Each row below holds a small network's activations on one input, seen along a few directions.
Each table varies a few parts of the input and shows all the possible inputs, shuffled.
Descriptions start from the smaller parts, as in this example, which fits no table here: values(3) and (point or ring(11) or (line(6) and ring(8))).
Shared parts are said once, and a part with two or three values counts as separate values.
In the rows, 128 means zero.

Other details of the inputs shift rows strongly along two fixed directions, in all tables alike. That doesn't count.

Rows:
x1: [135 129 141 117 150 115 127 122 133 111 123 129 122 143 127]
x2: [125 130 127 135 120 142 134 133 115 138 132 135 125 115 133]
x3: [129 126 130 123 146 105 131 121 135 105 130 113 129 143 129]
x4: [124 125 126 129 117 141 131 132 113 144 130 132 126 120 129]
x5: [127 129 125 139 114 141 134 130 114 136 129 132 124 118 134]
x6: [131 134 124 134 112 137 136 123 114 143 128 124 122 114 132]
x7: [115 123 123 133 116 147 135 133 123 135 141 134 132 121 128]
x8: [123 124 141 122 144 114 128 120 138 105 128 119 126 146 126]
x9: [133 129 138 115 148 111 119 121 132 118 116 118 120 141 124]
x10: [127 129 120 134 113 140 128 130 114 143 123 122 124 118 130]
x11: [136 136 142 120 148 110 127 118 136 114 123 128 123 141 124]
x12: [129 137 130 131 119 141 139 127 113 143 135 133 125 117 131]
x13: [128 135 129 129 118 137 137 124 113 145 131 125 122 111 132]
x14: [135 129 137 117 145 111 120 122 134 116 114 116 121 142 124]
x15: [121 124 112 139 116 137 135 139 129 135 139 129 138 115 130]
x16: [131 134 128 127 118 139 137 125 113 146 132 127 123 113 131]
x17: [119 125 113 136 119 137 134 138 126 136 142 130 138 113 129]
x18: [130 137 126 139 113 138 138 125 114 140 131 130 123 118 132]
x19: [134 129 142 122 146 112 127 122 134 109 119 125 121 142 128]
x20: [127 129 123 127 118 142 129 132 114 146 128 126 124 117 128]
x21: [123 127 123 130 113 138 127 134 123 140 137 132 133 116 135]
x22: [124 127 123 133 110 138 128 134 124 139 135 129 133 118 136]
x23: [132  97  70 155 122 144  69 174 230 117 111 194 190 141  87]
x24: [137 136 142 122 145 110 128 119 137 113 121 125 122 142 125]
x25: [124 125 126 135 114 139 131 132 115 142 126 129 126 119 131]
x26: [132 128 140 111 143 110 122 121 135 113 130 122 127 144 131]
x27: [128 127 133 115 150 108 132 124 135 108 135 117 130 141 126]
x28: [124 125 122 137 112 139 130 130 114 140 125 129 126 120 131]
x29: [125 127 119 135 108 138 127 132 122 138 134 129 133 120 137]
x30: [130 126 141 117 147 110 122 121 131 115 119 123 122 143 125]
x31: [121 125 141 120 147 115 128 120 137 106 131 122 126 145 125]
x32: [139 133 139 118 144 109 126 117 138 116 117 120 122 139 125]
Description of these inputs: line(4) and (values(3) or ring(5)).
Question: The inputs of x15 and x3 match in every part but the line(4) part. If x25 is changed in the same way as x15 into x3, which row does it become?
Answer: x28
Question: Start at x18 and move only the ring(5) part, one step at a time. The first step leads to x6. Which rows follow, in order?
Answer: x10, x28, x5

Rows:
x33: [158 124  37 164 101 158  72 182 246 154 125 217 213 114  75]
x34: [138 125 179 110 185  62 119 108 156  39 114 112 115 196 143]
x35: [109 100  93 149 143 149 111 173 173 124 135 186 167 126  94]
x36: [ 87 120 111 128  97 152 183 131  25 168 162  56 103  76 158]
x37: [126  98  78 129 104 117  83 165 169 125 132 128 174 125 139]
x38: [146 160 136 142 117 109 168  90  95 127 136  97 108 122 142]
x39: [126 124 171  85 177  62 107  97 162  55 136  97 127 203 139]
x40: [137 122 182  70 200  60 105 103 181  45 137 123 133 203 133]
x41: [153 167 145 143 137 116 175 105  92 123 132 117 100 111 144]
x42: [112 120 164  88 205  73 133  94 140  59 133  85 113 194 111]
x43: [125 120 101 162  92 148 110 136 167 141 109 140 146 115 113]
x44: [109 105  96 168 128 163 131 161 146 118 126 161 145 120 106]
x45: [137 118 117 137 115 160  91 157 135 163  99 188 138 120 110]
x46: [146 142 189 107 200  65 129  93 153  60  88  96  91 174 124]
x47: [132 109  71 141  65 175  95 169 101 206 105 134 139  79 129]
x48: [ 88 130 148 118 120 172 192 117  49 154 181 106 101  96 144]
x49: [169 162 174  74 209  58 143  86 157  76 133 117 115 169 120]
x50: [100 134 153 137  90 152 162 131  64 151 171 129 117 101 174]
x51: [108  93  77 165 118 148 108 153 179 112 121 155 167 141  93]
x52: [111 144 149 125  71 182 157 107  23 197 138 100  83  95 153]
x53: [143 104  93 154 100 148  71 146 172 142  79 169 148 146  97]
x54: [126 135 134 107 126 105 140 116  92 144 121  59 104 103 150]
x55: [141 134 159 131 130 138 129 116  84 134  89 127  86 137 135]
x56: [130 104  54 159  97 170  56 185 251 153 109 203 202 115  74]
x57: [117 100  84 167  78 147  93 154 180 120 131 161 173 137 129]
x58: [152 150 102 123 118 108 152 124  96 156 139  88 126  92 147]
x59: [104 154 163 139  91 166 185 116  41 183 154 109  88  66 162]
x60: [121 141 150 112 124 149 143 120 123 149 143 129 118 103 130]
x61: [116 145 160 112  84 188 164 111  24 199 144 119  81  85 155]
x62: [172 160 170  93 218  40 131  96 163  66 117 130 118 174 117]
Question: The inputs of x42 and x39 match in every part but one. If x51 is changed in the same way as x42 into x39, which row does it become?
Answer: x57
Question: What is each input in this table made of?
Answer: values(5) and (point or ring(5))
Question: Change only the ring(5) part in x46. List by row number the other rows that result.
Answer: x43, x56, x59, x60
Question: Change only the values(5) part in x54. List by row number the other rows that result.
Answer: x36, x37, x47, x58
Question: Start at x45 and move only the ring(5) part, one step at a time. The first step leads to x61. Which rows follow, in order?
Answer: x52, x53, x55
